Small tables with named rows and columns. After each table, cells are looked up by row and column.

Table gobuzu
cols = gebibuk, renisi, rul, sem, fuf
zupimi: [56.8, 34.2, -26.6, 36.9, 16.9]
kopipa: [18.8, 27.7, -43.2, 37.8, 15.7]
tabiv: [-15.6, 42.4, 4.5, -29.4, 21.3]
tedo: [5.5, 28.1, 4.8, 6.2, 13.3]
fater: [-14.4, 56.3, 31.2, -6.1, 58.3]
tivamip: [69.2, 64.1, 0.9, 55.6, 51.2]
vug: [18.8, 48.3, 17.5, 26.3, 32.3]
telibu: [51.7, 31.3, 7.4, -77.5, 60.3]
pebefu: [47.2, 30.8, -77.0, 54.5, 0.6]
kimin: [3.6, 28.7, -45.9, 18.6, 1.9]
guvaku: [19.3, 19.3, 19.6, 19.8, 19.8]

gebibuk of guvaku = 19.3
rul of zupimi = -26.6
fuf of vug = 32.3
rul of vug = 17.5
rul of tivamip = 0.9
fuf of guvaku = 19.8
renisi of tivamip = 64.1
rul of kimin = -45.9
renisi of pebefu = 30.8
sem of guvaku = 19.8
fuf of kopipa = 15.7
fuf of tedo = 13.3
renisi of kimin = 28.7
renisi of zupimi = 34.2
fuf of pebefu = 0.6
Row with the largest renisi: tivamip

posi:
|  | sotabo | zopa | gile |
|---|---|---|---|
| mik | -36 | 56 | -23 |
| mov | -54 | 28 | -14 |
| zaget | 91 | 5 | -19 |
| povemuk | -2 | -73 | -29 |
| bam | -35 | -34 | -6 |
| susede | -68 | -9 | -45 |

mik, gile -> -23
susede, gile -> -45
zaget, zopa -> 5
povemuk, zopa -> -73
susede, sotabo -> -68
bam, gile -> -6
povemuk, sotabo -> -2
mov, sotabo -> -54
mik, zopa -> 56
bam, zopa -> -34
susede, zopa -> -9
mov, gile -> -14
povemuk, gile -> -29

bodu:
|  | vap | rez | bar | vebiri | mok |
|---|---|---|---|---|---|
| mita | 941 | 367 | 234 | 569 | 338 |
| bag | 497 | 708 | 541 | 608 | 655 |
| gov | 252 | 611 | 811 | 413 | 732 |
| nonule | 715 | 708 | 267 | 877 | 453 |

bag, bar => 541
gov, vebiri => 413
mita, bar => 234
nonule, rez => 708
mita, mok => 338
bag, rez => 708
gov, vap => 252
bag, vap => 497
gov, rez => 611
nonule, vap => 715
gov, mok => 732
Row with the largest vebiri: nonule

nesa:
cols = naf, vup
govile: [9.810, 6.156]
ruzagil: [8.439, 7.242]
bopusa: [5.196, 9.446]
pez: [6.402, 2.217]
ven: [5.735, 5.192]
rolidu: [7.218, 7.193]
kol: [9.359, 7.215]

naf of bopusa is 5.196
naf of govile is 9.810
vup of bopusa is 9.446
vup of rolidu is 7.193
vup of pez is 2.217
vup of govile is 6.156
vup of kol is 7.215
naf of ven is 5.735
naf of kol is 9.359
vup of ven is 5.192
vup of ruzagil is 7.242
naf of pez is 6.402
naf of rolidu is 7.218
naf of ruzagil is 8.439

Table sov
cols = sog, fisuza
zul: [33, 55]
ter: [47, 49]
daro: [20, 26]
resesi: [34, 40]
kof: [41, 33]
lud: [70, 38]
paf: [14, 28]
lig: [61, 88]
vop: [49, 50]
sanup: [68, 87]

What is the sog of zul in sov? 33
What is the fisuza of kof in sov? 33
What is the sog of daro in sov? 20
What is the sog of lig in sov? 61
What is the fisuza of paf in sov? 28
What is the fisuza of lud in sov? 38
What is the sog of paf in sov? 14
What is the fisuza of vop in sov? 50

pifa =
	nuzuvu	lupune	taperiz	vivota	nudal	kav	napamav	sav	vedi	mon
vakigis	-5.5	13.4	-13.3	-42.6	-7.1	29.3	1.3	23.6	36.9	25.9
bitaku	22.5	32.5	8.0	62.2	49.8	-3.5	20.3	-28.7	-14.4	15.3
sud	-42.6	-11.7	-28.3	5.6	71.6	9.2	27.8	42.3	56.1	-24.0
kas	2.5	18.1	-56.6	11.9	-33.2	-49.1	18.2	-57.1	26.7	20.8
misu	25.6	17.1	-34.0	-20.1	14.2	47.0	0.4	-34.7	-18.3	-42.8
muz	51.9	-17.2	33.0	-4.3	15.0	21.6	-22.7	-28.3	15.1	8.6
toka	33.2	-40.3	44.5	30.6	-35.7	37.2	51.8	-23.9	-29.2	-39.1
zesomum	34.9	6.2	53.6	-24.5	-3.2	21.6	2.5	-8.0	6.1	20.1
regisot	88.9	16.9	3.9	6.6	68.5	6.7	62.8	70.8	-14.8	4.1
petes	26.4	0.6	-1.5	-67.3	-11.7	24.8	11.1	28.9	-14.4	-40.7
bil	53.9	25.0	22.9	-39.3	-22.1	12.7	44.3	30.1	57.0	1.0

mon of sud: -24.0
mon of bil: 1.0
vivota of muz: -4.3
sav of kas: -57.1
vivota of bil: -39.3
lupune of misu: 17.1
vedi of zesomum: 6.1
kav of toka: 37.2
kav of zesomum: 21.6
nudal of muz: 15.0
lupune of bil: 25.0
vedi of regisot: -14.8
nuzuvu of regisot: 88.9
sav of bil: 30.1
nudal of toka: -35.7
nudal of bil: -22.1
nuzuvu of sud: -42.6
mon of regisot: 4.1
Row with the largest kav: misu

vumaba:
	semo	mepu	tes	gikero	tis
saguzat	110	104	129	116	105
tekapo	105	118	82	114	125
takekig	69	48	235	81	64
mon	107	103	126	111	104
val	117	158	11	133	146
pokalo	141	145	104	104	129
guf	130	108	132	111	105
mig	109	108	108	109	106
gufora	108	95	109	110	90
vik	125	35	64	99	41
vez	97	178	203	111	162
zit	112	67	76	122	82
lufodu	93	129	63	126	138

What is the gikero of vez in vumaba? 111
What is the tis of vik in vumaba? 41
What is the gikero of mig in vumaba? 109
What is the mepu of gufora in vumaba? 95
What is the mepu of saguzat in vumaba? 104
What is the tis of takekig in vumaba? 64
What is the mepu of pokalo in vumaba? 145
What is the gikero of gufora in vumaba? 110

rovo
columns: fiveze, vas, kivo, sesigif, kudi, nipor, penim, gova, gegela, bom
zegikur: [93, 94, 160, 219, 165, 41, 159, 154, 211, 90]
rasu: [83, 140, 142, 153, 194, 112, 171, 215, 151, 93]
nobota: [56, 127, 151, 166, 200, 131, 148, 197, 106, 98]
vib: [60, 128, 182, 173, 187, 114, 157, 220, 128, 106]
foz: [101, 94, 183, 171, 197, 97, 187, 163, 132, 118]
padine: [61, 131, 139, 136, 211, 105, 183, 178, 165, 97]
sotok: [102, 129, 162, 231, 124, 80, 206, 190, 188, 107]
som: [97, 95, 151, 237, 157, 80, 182, 183, 211, 101]
kiso: [73, 146, 133, 163, 205, 118, 199, 139, 152, 110]
vema: [84, 125, 178, 251, 138, 83, 143, 182, 218, 94]
zametos: [121, 117, 159, 216, 135, 66, 146, 185, 223, 93]
vesut: [75, 137, 142, 153, 224, 88, 186, 165, 118, 103]
gobife: [86, 128, 145, 139, 201, 123, 173, 203, 150, 110]

nipor of gobife = 123
fiveze of som = 97
penim of zametos = 146
sesigif of vib = 173
gegela of foz = 132
bom of vema = 94
gegela of rasu = 151
penim of vesut = 186
sesigif of vesut = 153
gova of sotok = 190
bom of foz = 118
Row with the largest kivo: foz

